Each row below holds a small network's activations on one input, seen along a few directions.
In each table, some parts of the input vary, and every possible input appears once, in random order.
Descriptions start from the smaller parts, as in this example, which fits no table here: one of 3 separate values, together with either a single point or one of 9 places around a ring or (one of 5 places around a ring, together with one of 6 places along a line).
Shared parts are said once, and a part with two or three values counts as separate values.

Other details of the inputs vary at random and push rows far along two fixed directions, the same in every table; ignore that.

Table:
r1: [-20  -5  27  10  22 -18 -21  17 -14 -32 -56   5]
r2: [ 98  23 -31 -53 -30 -48  75 -19  19  60  76   5]
r3: [-31 -13  35 -16   6 -10   0  10 -10 -46 -48 -17]
r4: [-27 -12 -41  36 -23  31 -24 -13  19  20  47  21]
r5: [-21  -4  31  15  21 -16 -16  17 -18 -29 -56   5]
r6: [-21 -10  29  14  30 -11 -11  25 -14 -29 -52   3]
r7: [-23 -16 -39  36 -21  37 -23  -4  17  16  47  18]
r8: [-28   2 -29  33 -31  32 -36 -12  11  16  46  16]
r9: [-26  -5 -31  37 -27  32 -32 -10  16  16  51  14]
r10: [-19  -2  31  10  17 -18 -25  15 -16 -33 -57   5]
r11: [-25 -11 -37  36 -21  33 -25  -7  20  18  51  17]
r12: [-19  -2  26 -12  28   5 -12   1 -20 -42 -51 -32]
r13: [-22   0  27   6  23 -14 -21  21 -15 -32 -54   4]
r14: [-28   4 -26  38 -32  33 -31 -12   7  20  48  16]
r15: [107  25  13 -54  42 -86  65  26 -11  18 -34  18]
r16: [-24  -7  21   6  30 -12 -15  24 -12 -31 -56   6]
r17: [-29  -5 -35  37 -21  35 -19  -7  12  23  47  19]
r18: [-26  -9  29 -15  28   2 -13   9 -18 -23 -55 -30]
r19: [-18 -14  26  14  28  -8  -9  28 -15 -30 -54   5]
r20: [-28  -1 -25  43 -34  31 -32 -16   8  20  45  17]
r21: [103  25  32 -79  21 -92  83  10  -9   6 -27  -7]
r22: [-30  -2 -28  18 -21  52 -14 -27   6  20  53 -18]
r23: [-34 -13 -20  17 -43  44  -3 -23  16   6  55   0]
r24: [ 97  21 -37 -57 -31 -48  69 -20  24  57  77   6]
r25: [-33  -9 -27  19 -23  51 -19 -22   6  32  50 -16]
r26: [-21   2  32  -1  23   8  -3  12 -13 -30 -59 -26]
r27: [111  37  17 -74  39 -76  64   6  -5   7 -34 -21]
r28: [-24  -2 -28  37 -32  32 -37 -12  14  16  51  14]
r29: [-27 -15  48 -15  11   5   5   4 -14 -39 -49 -11]
r30: [-22   1  31  11  23 -13 -15  22 -20 -28 -53   4]
r31: [-26   3 -30  25 -27  55 -16 -25  12  14  48 -18]
r32: [-34 -12 -15  14 -40  48  -5 -25  15   8  54   3]
r33: [105  35 -37 -47  -7 -29  58 -30  10  59  72  -9]
r34: [107  24  33 -87  27 -85  77   5  -2   3 -28   0]
r35: [-28 -17  44 -20  12   3  -1   4  -9 -43 -50 -11]
r36: [ 98  28 -43 -52 -13 -28  52 -19  24  78  67  -4]
r37: [-24  -3  28 -14  30   3 -10   5 -18 -35 -51 -31]
r38: [-32  -6 -28  20 -28  54 -17 -17  12  34  46 -14]
r39: [-21 -11  18   7  29  -8 -13  27 -14 -32 -58   8]
r40: [-20  -3  35  15  23 -14 -17  23 -17 -30 -52   0]
r41: [-24 -15 -39  41 -24  35 -17  -9  12  21  44  22]
r42: [-28 -14  37 -15   9  -5   1   8  -8 -48 -49 -13]
r43: [102  18 -53 -27 -11 -44  50 -11  24  66  67  33]
r44: [-20   0  27  -7  23   6  -8  12  -8 -34 -59 -26]
r45: [-27 -11 -35  41 -24  32 -19 -12  14  23  47  21]
r46: [-18   0  37  14  19 -14 -22  21 -19 -30 -51   0]
Each input here is: one of 2 separate values, together with either one of 5 places along a line or one of 6 places around a ring or (one of 3 separate values, together with one of 4 places along a line).
Q: Changing only the choice among 2 separate values turns r23 into r42. The same change can be made to r46. Which row results?
A: r28
Q: Changing only the choice among 2 separate values turns r41 into r43. The same change can be made to r29. Which row results?
A: r35
Q: Change only the place on the ring of 6 in r18. List by row number the other rows that result.
A: r12, r27, r36, r37, r44
Q: Change only the choice among 3 separate values in r46. List by row number the other rows that result.
A: r14, r20

Table:
r47: [-28  -4  29  22  17  -5 -22  17 -17 -27 -52  13]
r48: [ -6  -6 -10  -1  -3  19   4 -11   4  12  16 -12]
r49: [ -3  -6  -8  -5 -14  19  11  -9   8   0  18 -11]
r50: [ -2  -2 -25  21  -2  -2  -9   8   6  13  11  15]
r51: [ 10   8 -18  20   0  -2 -21   0   6   6  18  18]
r52: [ -6  -5  -9  -9 -13  14   7 -10  14   0  18  -5]
r53: [-30  -5  34   1  18   7 -14   3 -18 -28 -46 -24]
r54: [  6  -2 -24  19   6   3 -16   3   9   4  16  20]
r55: [ -1   8  -8  -2  -7  17  -9  -9   2  19  17 -13]
r56: [ 63  24  41 -53  37 -61  48  11 -22 -14 -50 -18]
r57: [ 90  23  -5 -56  16 -50  67  -4   0  28  15  -5]
r58: [-36 -10  34  -9   6  -3 -16   5 -14 -42 -46 -14]
r59: [ -4  -5 -15  21  -5   7  -4   1   4  13  11  25]
r60: [ -4  -2 -13  -4  -1  21  -2  -4   5  18  13 -11]
r61: [ -8 -10 -11 -11 -16   8   2 -11   8   0  19  -2]
r62: [ -3   4  -3  -7 -18  10   2 -14  10   0  21  -6]
r63: [ -2  -1   0  17 -13  -4  -6   4   2  14  20  20]
r64: [-31  -6  39  -3   9   7  -8   7 -15 -44 -50 -24]
r65: [  2   8 -18  22  -7  -7 -14   5   3  14  14  13]
r66: [ -7 -11  -7  17  -9   1  -1   8   5  12  18  22]
Q: Changing only one part turns r63 into r66. The same change can be made to r64. Which row results?
A: r49
Q: What is each input in this table made of?
A: one of 2 separate values, together with either one of 4 places along a line or one of 6 places along a line
Q: Change only the place on the line of 4 in r59. List by row number the other rows that result.
A: r50, r54, r66
Q: Change only the place on the line of 6 in r64. List by row number the other rows that result.
A: r53, r55, r56, r58, r62

Table:
r67: [ 65  13  30 -80  43 -44  82   7  -6  -4 -31 -16]
r68: [  2  15 -43  38  -8  15 -12 -11  -1  24  42   6]
r69: [-94 -31  67  23   5  57 -24   9 -31 -90 -77 -42]
r70: [ -83  -17   55   45   35   30  -62   21  -27  -69 -101    0]
r71: [ 72  11  33 -47  35 -72  40  22  -8   8 -55  26]
r72: [  2   4 -29  31 -10  13 -16 -20  -1  22  48  18]
r73: [ 70  41  46 -76  22 -67  37  -7 -12  -1 -41 -39]
r74: [ -7 -24 -41 -12 -15  37  12 -28  29  15  39 -27]
r75: [-103  -42   65   18    6   56  -18   16  -29  -72  -79  -41]
r76: [ 75  11  31 -39  49 -71  32  33 -12  11 -43   8]
r77: [ -9  10   1   2 -46  31  13 -34   5  12  54 -25]
r78: [-10  -7 -33  15 -37  10  -2  -2  24  23  34  32]
r79: [ 76  28  21 -89  29 -57  35  -2 -17 -12 -39 -35]
r80: [ -5  -9 -32  26 -10  14 -10 -11  -1  37  44  19]
r81: [ -4 -14 -22  17 -18  11 -15   2  19  27  50  24]
r82: [ -2   6 -31  21 -39  10  -8 -11  23   8  38  31]
r83: [  8   5 -23  28 -10  18 -24  -7  13  21  51  14]
r84: [-10 -14 -28  20 -19   7  -7 -11   4  28  47  27]
r85: [-12  -5 -33 -31 -27  33 -11 -24   9  25  45 -27]
r86: [-10 -12 -31  16 -31   3  -7   9  26  18  48  23]
r87: [  0  -4 -27  22 -14  25 -12  -9  12  41  34  25]
r88: [ -2   0 -29  21 -33   3 -14   0  25   4  52  22]
r89: [  7  16 -36  35  -8  20 -20   2  13  23  45   2]
r90: [ 64  20  55 -69  13 -62  72   5 -18   8 -37 -31]
r91: [  7  20 -38  34 -13  27 -15  -9  12  28  32  12]
r92: [-19   8 -10 -18 -35  24  -8 -30  15  38  45 -31]
r93: [ -8   2 -22 -11 -14  48  23 -30  15  -1  55 -10]
r94: [ -8   0 -35  24 -35  -2  -7 -13  11   5  49  25]
r95: [-86 -26  57  38  33   5 -53  20 -37 -82 -93   2]
r96: [  4  -1 -20  22 -19  11 -21  -7  18  13  54  23]
r97: [-101  -22   38   52   34   40  -58   38  -26  -54 -109  -11]
r98: [ -6   2 -45  32  -8  16  -6  -2   0  39  39   7]
r99: [ 62   8  20 -45  27 -93  51  27 -14  -5 -48  18]
r100: [ 79  24  36 -42  34 -73  35  14 -10  -8 -52  24]
r101: [ 83   9  13 -72  41 -53  58  -6   3 -21 -44 -34]
r102: [-96 -25  42  50  42  29 -61  50 -26 -59 -98 -21]
Q: Changing only one part turns r81 into r96. The same change can be made to r78. Which row results?
A: r82
Q: What is each input in this table made of?
A: one of 2 separate values, together with either one of 6 places around a ring or (one of 3 separate values, together with one of 4 places along a line)
Q: Change only the choice among 2 separate values in r92. List by row number the other rows that result.
A: r73
